Look-ups in named tables: a row name and a column name give one cell, copied from the table.

nonoru =
         kugavi    mup   zita  bekefa  direte  tokekeg    lag
dopitib    -4.4   55.6   35.5    62.7    64.1     44.7  -78.4
manuvi      1.4   67.1   47.8    76.5    77.6     58.0  -90.3
remevev   -35.4  -73.5  -56.8   -78.5   -82.0    -56.8   70.4
sikemo      0.9   39.1   33.0    63.3    44.0     32.6  -80.5
valos      -9.9  -29.9  -10.5   -21.0   -30.2    -10.8    9.0
toge      -12.1  -61.6  -44.8   -53.1   -67.7    -65.9   35.6
lodib     -36.7   -0.4   23.8    35.3     2.5     25.1  -46.7
bobugin    34.1   58.9    0.3    21.1    71.8     -0.9  -49.6
radavar   -32.2  -71.1  -60.6   -84.6   -78.5    -52.6   78.3
par         5.5   15.8  -19.1   -20.8    21.6      5.6    7.7
bipon      -4.3  -84.9  -57.6   -91.7   -99.6    -54.4   85.9
nol        -6.6   48.7   54.4    80.8    60.5     54.1  -98.6
makil      -5.9   39.3   34.8    64.4    45.1     39.1  -80.6

tokekeg of remevev is -56.8
lag of sikemo is -80.5
mup of par is 15.8
tokekeg of dopitib is 44.7
kugavi of par is 5.5
lag of remevev is 70.4
zita of nol is 54.4
mup of valos is -29.9
Row with the largest zita: nol

Table nuzes
	garusan	seni	gaz	kaz	piruf	maluv	paribo	digigon	tugof
kubiku	64	139	87	81	139	135	144	143	149
betaneg	140	73	192	188	77	119	45	109	35
dinu	112	108	118	121	110	115	95	111	101
ril	118	96	161	159	100	128	70	121	70
bip	145	67	202	197	70	117	37	106	25
tel	140	76	160	158	77	101	64	94	54
gim	103	119	49	53	115	82	145	88	147
losu	149	71	175	176	74	105	47	94	40

What is the tugof of ril in nuzes? 70
What is the gaz of gim in nuzes? 49
What is the seni of gim in nuzes? 119
What is the kaz of gim in nuzes? 53
What is the seni of losu in nuzes? 71
What is the piruf of gim in nuzes? 115
What is the digigon of betaneg in nuzes? 109
What is the piruf of kubiku in nuzes? 139
What is the kaz of tel in nuzes? 158
What is the paribo of gim in nuzes? 145
What is the paribo of dinu in nuzes? 95
What is the garusan of gim in nuzes? 103
What is the digigon of gim in nuzes? 88
What is the paribo of losu in nuzes? 47
What is the kaz of ril in nuzes? 159
What is the tugof of betaneg in nuzes? 35
What is the maluv of dinu in nuzes? 115
Which row has the largest tugof? kubiku

norigu:
,tudi,ges,mub,tezibu,deni,sol,lonazu,bap
fefas,303,325,297,304,323,349,314,312
neruz,758,65,213,802,221,305,334,712
peze,328,292,311,322,294,321,304,327
riz,306,339,317,309,332,327,333,299
laz,648,311,332,671,772,422,776,703

peze, bap: 327
riz, lonazu: 333
riz, sol: 327
peze, tezibu: 322
neruz, bap: 712
riz, deni: 332
peze, ges: 292
laz, tezibu: 671
fefas, mub: 297
neruz, lonazu: 334
laz, bap: 703
laz, lonazu: 776
neruz, mub: 213
fefas, tezibu: 304
neruz, sol: 305
laz, sol: 422
neruz, deni: 221
peze, tudi: 328
peze, deni: 294

raf:
	miv	ven	nunavo	fen	sode	suvonek
silap	0.8	3.8	4.4	2.5	5.1	5.6
nunam	4.1	2.1	0.4	4.6	4.6	1.4
lib	7.6	8.3	8.0	4.7	5.3	6.5
vel	7.0	7.0	6.1	4.3	5.6	5.0
rir	3.9	1.8	0.0	4.7	4.7	1.1
bor	8.3	6.4	4.9	5.8	4.4	4.0
natak	5.7	5.2	5.8	7.6	5.5	6.6
pafugo	7.8	5.3	3.6	5.7	4.6	3.1
lur	4.6	2.0	0.9	6.8	5.2	2.5

ven of bor = 6.4
suvonek of lib = 6.5
miv of bor = 8.3
fen of pafugo = 5.7
ven of silap = 3.8
fen of nunam = 4.6
sode of silap = 5.1
Which row has the largest nunavo? lib

fik
|  | gug | zil |
|---|---|---|
| lus | 7689 | -5805 |
| gudule | -808 | 3999 |
| vipinur | 7097 | -3683 |
| lum | -3397 | 6346 |
| zonu | 5983 | -2382 |
| kanoz | 6908 | -3539 |
| kor | -6307 | 8133 |
| lazan | -4746 | 6814 |
| bufili | 7829 | -4624 |
| gem | -5149 | 5720 |
| taf | -6311 | 6938 |
| voniri | -5303 | 7691 |
| nuran | -3481 | 6433 |
| rez | 6408 | -4645 |

What is the zil of lazan in fik?
6814
What is the gug of vipinur in fik?
7097
What is the zil of lum in fik?
6346
What is the zil of taf in fik?
6938
What is the gug of kor in fik?
-6307
What is the gug of zonu in fik?
5983
Which row has the largest gug? bufili

nasi
fields: lub, riv, papez, mim, milik
vad: [9213, 10119, 39492, 11869, -41793]
ges: [-84064, 8100, 52416, -31747, -34666]
sev: [3639, -32362, 16371, -17730, -72950]

mim of vad = 11869
lub of ges = -84064
riv of sev = -32362
milik of sev = -72950
papez of vad = 39492
lub of vad = 9213
papez of ges = 52416
papez of sev = 16371
riv of vad = 10119
milik of ges = -34666
mim of sev = -17730
milik of vad = -41793
lub of sev = 3639
mim of ges = -31747
riv of ges = 8100

vop.tsv
	ses	pedude	gezagu	lebibug	balaro	vum	mig	tep	ponagu	lelemom
vidalu	0.301	0.334	0.343	0.224	0.341	0.481	0.747	0.438	0.491	0.265
rumok	0.358	0.103	0.435	0.240	0.081	0.310	0.704	0.222	0.250	0.375
zem	0.592	0.153	0.402	0.307	0.131	0.173	0.556	0.116	0.233	0.636
bak	0.776	0.623	0.640	0.779	0.611	0.421	0.184	0.466	0.444	0.830
pog	0.515	0.137	0.393	0.266	0.117	0.213	0.617	0.147	0.248	0.547
givuli	0.623	0.294	0.612	0.572	0.262	0.299	0.377	0.266	0.242	0.687
kiv	0.137	0.436	0.374	0.239	0.454	0.672	0.816	0.634	0.609	0.067

bak, vum -> 0.421
givuli, vum -> 0.299
kiv, vum -> 0.672
givuli, lelemom -> 0.687
givuli, pedude -> 0.294
rumok, lelemom -> 0.375
zem, tep -> 0.116
pog, balaro -> 0.117
bak, ses -> 0.776
bak, tep -> 0.466

supa
cols = fezos, punata, ruleg, bev, gis, tida, losu, konoge
sapi: [204, 213, 146, 182, 111, 117, 138, 77]
tumab: [122, 45, 166, 117, 128, 144, 178, 207]
tuz: [100, 138, 233, 165, 142, 97, 130, 128]
mozivem: [146, 177, 129, 180, 179, 81, 180, 121]
niz: [207, 156, 173, 110, 78, 158, 166, 56]
lileve: [219, 145, 251, 64, 148, 112, 156, 117]
roz: [133, 130, 177, 214, 86, 102, 196, 95]
vevoniv: [119, 157, 75, 178, 117, 193, 26, 205]
fisal: [99, 73, 226, 118, 130, 133, 140, 173]
rufup: [100, 124, 119, 148, 133, 174, 71, 192]
telomig: [253, 131, 157, 53, 110, 167, 173, 118]
pavidif: [51, 139, 207, 202, 109, 117, 126, 87]
bav: [101, 78, 238, 100, 142, 124, 162, 148]

bev of mozivem = 180
tida of niz = 158
konoge of vevoniv = 205
tida of sapi = 117
ruleg of tuz = 233
gis of tuz = 142
fezos of tumab = 122
losu of vevoniv = 26
konoge of pavidif = 87
tida of rufup = 174
punata of fisal = 73
bev of tumab = 117
Which row has the largest ruleg? lileve

noge:
,lotu,fik,badid
meruruk,64.80,56.08,49.36
fegev,65.11,60.14,42.64
zev,69.54,19.66,82.89
fov,56.08,56.13,80.32
zas,81.36,21.25,38.65
lofol,79.35,22.64,43.88
mefak,55.60,57.35,80.33
feb,80.91,17.21,45.83
nebosav,79.34,19.27,48.57

lotu of mefak is 55.60
badid of nebosav is 48.57
badid of mefak is 80.33
badid of meruruk is 49.36
lotu of fegev is 65.11
fik of fov is 56.13
fik of lofol is 22.64
fik of zas is 21.25
fik of mefak is 57.35
Which row has the largest fik? fegev

Table zepoto
,moda,lur,mevasu,dob,tabik,rulopez,diz,bifof,tav
sokegob,-3.5,-2.5,7.8,6.4,-2.5,5.8,-2.2,4.3,-5.0
gatu,-3.6,-2.6,8.0,6.5,-2.5,5.9,-2.3,4.3,-5.2
sed,8.4,8.7,-2.1,0.6,9.6,-0.4,-0.3,1.5,6.7
seduzil,6.9,7.2,-1.6,0.5,7.8,-0.1,0.2,1.4,5.7
gamog,-4.6,-3.6,8.4,6.7,-3.6,6.1,-2.2,4.2,-6.0
lepesik,5.2,5.1,-1.7,-0.3,5.5,-0.5,1.5,0.6,4.9

What is the moda of lepesik in zepoto? 5.2
What is the moda of seduzil in zepoto? 6.9
What is the tabik of lepesik in zepoto? 5.5
What is the dob of gatu in zepoto? 6.5
What is the rulopez of sed in zepoto? -0.4
What is the lur of lepesik in zepoto? 5.1
What is the moda of sed in zepoto? 8.4
What is the lur of gamog in zepoto? -3.6
What is the rulopez of lepesik in zepoto? -0.5
What is the tabik of seduzil in zepoto? 7.8
What is the lur of gatu in zepoto? -2.6
What is the rulopez of sokegob in zepoto? 5.8
What is the moda of sokegob in zepoto? -3.5
What is the bifof of gatu in zepoto? 4.3
What is the mevasu of sokegob in zepoto? 7.8
What is the bifof of sed in zepoto? 1.5
Which row has the largest tabik? sed

